A small network was shown many inputs. Here are its activations along a few directions, one row for each input.
In each table, some parts of the input vary, and every possible input appears once, in random order.
A made-up example of a description, with smaller parts first: one of 5 places around a ring, together with either a single point or (one of 2 separate values, together with one of 4 places along a line) or one of 9 places along a line.
Shared parts are said once, and a part with two or three values counts as separate values.

Other details of the inputs shift rows strongly along two fixed directions, in all tables alike. That doesn't count.

A family of inputs:
row 1: [-46 -27  34  -8  -4   4 -50  69 -36 -43 -15 -27 -24]
row 2: [-19  -7  29   6   9 -10   0   4 -14  16   0  15  -4]
row 3: [-36  -7  26 -24  -5   4 -39  58 -25 -69 -13 -47 -34]
row 4: [ 27 -26 -63  69 -11  25   8  -5  44 -45  22  -3  46]
row 5: [-43 -21  28 -13  -8   8 -52  64 -40 -41 -16 -26 -21]
row 6: [ -1  11  42  18  21 -23  44 -40   3  68  12  40  -3]
row 7: [-42 -26  34  -5 -14   3 -52  67 -57 -32  -7 -17 -16]
row 8: [ -6  20   1 -26   6  -1   2  -3 -10  14 -17 -11  -7]
row 9: [-47 -20  34 -13  -8   4 -44  68 -32 -56 -16 -33 -29]
row 10: [ -6  17  14 -10   5 -10   9  -5   3  -5 -12 -12 -20]
row 11: [-39 -14  30 -23  -2   1 -37  58 -27 -74 -14 -45 -34]
row 12: [ -4  26  -9 -33  13  -2   2  -9  -5   5 -16 -15 -16]
row 13: [ 34 -22 -79  55 -18  28 -16  -5   9 -13  10  16  69]
row 14: [ -4  23  -2 -29  10  -3   6  -7  -2   4 -15 -19 -15]
row 15: [ -7  19   8 -18   5  -3   4   0  -5   9 -16  -5  -9]
row 16: [-31   0   9 -37  -6   7 -46  57 -35 -57 -27 -43 -27]
row 17: [-50 -29  36  -9  -8   0 -53  72 -48 -41 -13 -21 -21]
row 18: [ 34 -34 -65  79 -23  28 -12  -4  12 -18  25  20  66]
row 19: [ 27 -41 -55  85 -19  25  -2   0  18 -18  31  19  62]
row 20: [-17   9  24  -1   3  -4   9   4   3   4  -4  -1 -15]
row 21: [ 11  48  18 -24  26 -23  50 -44  27  36  -7   0 -22]
row 22: [  3  36   8 -22  27 -20  29 -49  -5  85  -7  31   0]
row 23: [ 39 -13 -74  59 -14  27   4 -15  47 -53  22  -9  47]
row 24: [-18   2  28   1   8  -5  11   2   2   0  -5   2 -14]
row 25: [ -8  11   9 -16  10  -2  -6   2 -12  23 -17   2  -4]
row 26: [ -7   9   3 -14   6  -5 -12   0 -40  37  -9   9   3]
row 27: [-19   0  24   4   5  -9  -1   6 -13  19   1  12  -5]
row 28: [ 13 -23  24 -43 -18 -14  -2   1  -1  10  23  23 -18]
row 29: [ 26  -3  20 -56 -14 -11  16  -7  27 -23  21  -8 -38]
row 30: [ 48  -2 -98  34 -11  32   0 -22  34 -41  10 -16  52]
row 31: [ 12  50  14 -32  26 -20  48 -51  23  42  -8  -6 -22]
row 32: [-28  -1  21 -32 -10   1 -42  53 -31 -70 -24 -52 -35]
row 33: [ -8  14  -5 -27  13   1 -12  -4 -20  29 -17  -1  -3]
row 34: [  0  27  30  -3  18 -26  33 -40   2  68  -4  29  -7]
row 35: [ 29 -31 -70  70 -20  28 -15  -5  19 -23  20  18  64]
row 36: [  6  44   6 -29  26 -15  41 -51  13  67 -11  17 -12]
row 37: [  2  28  28  -6  20 -20  36 -42  12  64  -7  24 -12]
row 38: [-35  -7  23 -23 -16   6 -47  59 -40 -50 -26 -36 -26]
row 39: [  3  33  16 -18  23 -21  31 -47  -4  81  -7  26   0]
row 40: [ -3  15  36   8  27 -18  44 -43  21  60   3  31  -9]
row 41: [ -4  31  32  -2  24 -20  51 -41  31  41   2  13 -24]
row 42: [ 65 -55 -73  25 -41  30  -7  -9  44 -32  43  20  50]
row 43: [ 21  -9  19 -51 -16 -10  12  -4  22 -14  19   1 -35]
row 44: [ 32 -30 -73  70 -17  33 -11  -7  31 -26  18  10  61]
row 45: [ 40 -30 -70  76 -27  27 -10  -7   8 -16  22  16  69]
row 46: [ -1  33  33   0  20 -20  47 -45  26  52  -2  22 -18]
row 47: [-10 -38  25 -65 -36   4 -46  61 -24 -63   4 -23 -37]
row 48: [ 32  -2  42 -30  -5 -29  45 -43  15  65  32  49 -19]
row 49: [  2  33  34   1  29 -25  57 -41  40  32   7   6 -26]
row 50: [ 35 -19 -76  62 -15  30   0 -11  42 -46  18  -2  50]
row 51: [-32 -14  14 -28 -12   6 -61  61 -73 -22 -22 -26  -8]
row 52: [ 31 -28 -69  70 -11  29   9 -12  44 -47  23   1  53]
row 53: [ -6   7  17  -3   3  -7  -6   6 -31  30  -8  11   2]
row 54: [  5  35  13 -22  26 -15  35 -49   6  77 -10  20  -5]
Description of these inputs: one of 6 places along a line, together with either a single point or one of 8 places along a line.
- Changing only the place on the line of 6 turns row 17 into row 4. The same change can be made to row 34. Which row results? => row 10
- Changing only the place on the line of 6 turns row 40 into row 6. The same change can be made to row 5. Which row results? => row 7
- Change only the place on the line of 6 in row 53. List by row number the other rows that result. => row 13, row 15, row 16, row 21, row 25
- List by row number the other rows that have the place on the line of 6 in common with row 24. => row 8, row 9, row 15, row 20, row 36, row 38, row 46, row 47
- List by row number the other rows that have the place on the line of 6 in common with row 49. => row 3, row 11, row 21, row 23, row 29, row 30, row 31, row 32
